These are the activations of a small neural network, seen along a few directions. Each row is one input.
Each table varies a few parts of the input and shows all the possible inputs, shuffled.
Descriptions start from the smaller parts, as in this example, which fits no table here: one of 2 separate values, together with either a single point or one of 9 places around a ring or (one of 4 places along a line, together with one of 8 places around a ring).
Shared parts are said once, and a part with two or three values counts as separate values.
In the rows, zero is written as 128.

Other details of the inputs shift rows strongly along two fixed directions, in all tables alike. That doesn't count.

Table:
R1: [172 101 165 111  67 121 147 136 111  99  93 135 102  73 162]
R2: [ 78 130 147 161 202 162 161 141 152 170 184 102 126 144 109]
R3: [139  96 112 118  80 131 135 116 124 120  78 118 117  65 177]
R4: [161  90 172 112  92  97 162 128 126  96  83 118 130  59 166]
R5: [145 106 145 121 126 115 129 130 122 116 125 138 141 166 127]
R6: [141 113 157 127 120 121 126 124 123 120 122 140 141 152 112]
R7: [149  94 130 106 101  91 127 123 119  68  68 131 174  65 173]
R8: [104 126 113 128 147 113 138 125 136  97  98 130 189 128 124]
R9: [130 157  96 125 100 111  50 112  97  87 111 163 157 166 104]
R10: [158 129 149 113 116 121 131 139 119  95 140 129 112  94 165]
R11: [116 135 138 146 221 146 133 119 134  95 193 100 119  38 187]
R12: [112 127 115 130 133 125 123 121 132 153 127 145 147 212  74]
R13: [154 140 153 132 122 135 119 144 120 110 151 139 116 126 131]
R14: [ 62 125 120 164 220 172 130 133 151 141 179 100 155 141 125]
R15: [119 115 135 136 114 128 172 133 146 159 105 114 126  87 128]
R16: [156 134 129 137 107 147 107 132 112 157 144 142  89 135 128]
R17: [125 134 125 141 128 150 137 132 126 174 140 128  96 136 112]
R18: [101 138 131 149 227 150 155 117 147 114 181  89 137  47 181]
R19: [123 169  86 124 127 125 109 115 126 162 151 136 104 196 100]
R20: [152 163 119 130 107 139  86 125 121 158 164 144  96 158 103]
R21: [115 124  76 128  81 129 102 135 116 188 112 159 146 229  60]
R22: [123 108 157 126 120 125 174 132 149 127  99 118 134  92 127]
R23: [ 71 164 130 156 243 153 150 136 160 160 206  94 125 171 100]
R24: [153  96 134 115  95 116 117 122 115  71  88 132 126  60 184]
R25: [105 126 119 137 130 127  65 116 118  99 115 158 168 204  84]
R26: [157  96 150 103 112  93 150 123 121  95  94 129 139 109 157]
R27: [103 149  63 130 111 118  90 116 118 148 105 151 185 178  79]
R28: [136  87 150  96 103 101 186 126 141 115  66 103 130  70 154]
R29: [120 129 117 141 132 149  81 127 112 120 151 131 115 112 143]
R30: [102 172 148 155 231 159 119 133 133 140 226 110  88 148 128]
R31: [165 151 115 106  57 103  85 128 104 115 112 154 123 158 111]
R32: [ 99 164 149 162 205 162 144 137 148 161 206 100  96 124 120]
R33: [151 128 127 107  70  93 107 122 119 109  82 147 144 165 102]
R34: [145 145 115 124 103 140  92 129 107 150 140 144  84 165 119]
R35: [137 152 107 117  96 119 144 130 138 152 114 116 105 103 131]
R36: [149  99 135 113  89 125 178 135 130 143  87 104  88  58 174]
R37: [113 121 132 129 101 129 136 118 130 152 102 150 145 185  81]
R38: [102  96 125 127 124 133 130 131 138 105  87 131 174 116 131]
R39: [154 167  85 113  78 120  59 123 107 157 147 157 105 191  94]
R40: [153 124 144 127 127 134 121 137 108 112 145 142 110 144 136]
R41: [122 132 101 116 104 117 166 137 147 158 105 121 136 127 128]
R42: [105 124 163 137 209 131 203 137 171 111 151  83 138  77 146]
Each input here is: one of 6 places around a ring, together with either one of 2 separate values or one of 5 places around a ring.
Changing only the place on the ring of 6 turns R2 into R17. The same change can be made to R41. Which row results?
> R35
Changing only the place on the ring of 6 turns R11 into R9. The same change can be made to R29. Which row results?
> R24
Change only the choice among 2 separate values in R7. List by row number the other rows that result.
> R25
Change only the place on the ring of 5 in R42. List by row number the other rows that result.
> R12, R22, R28, R37
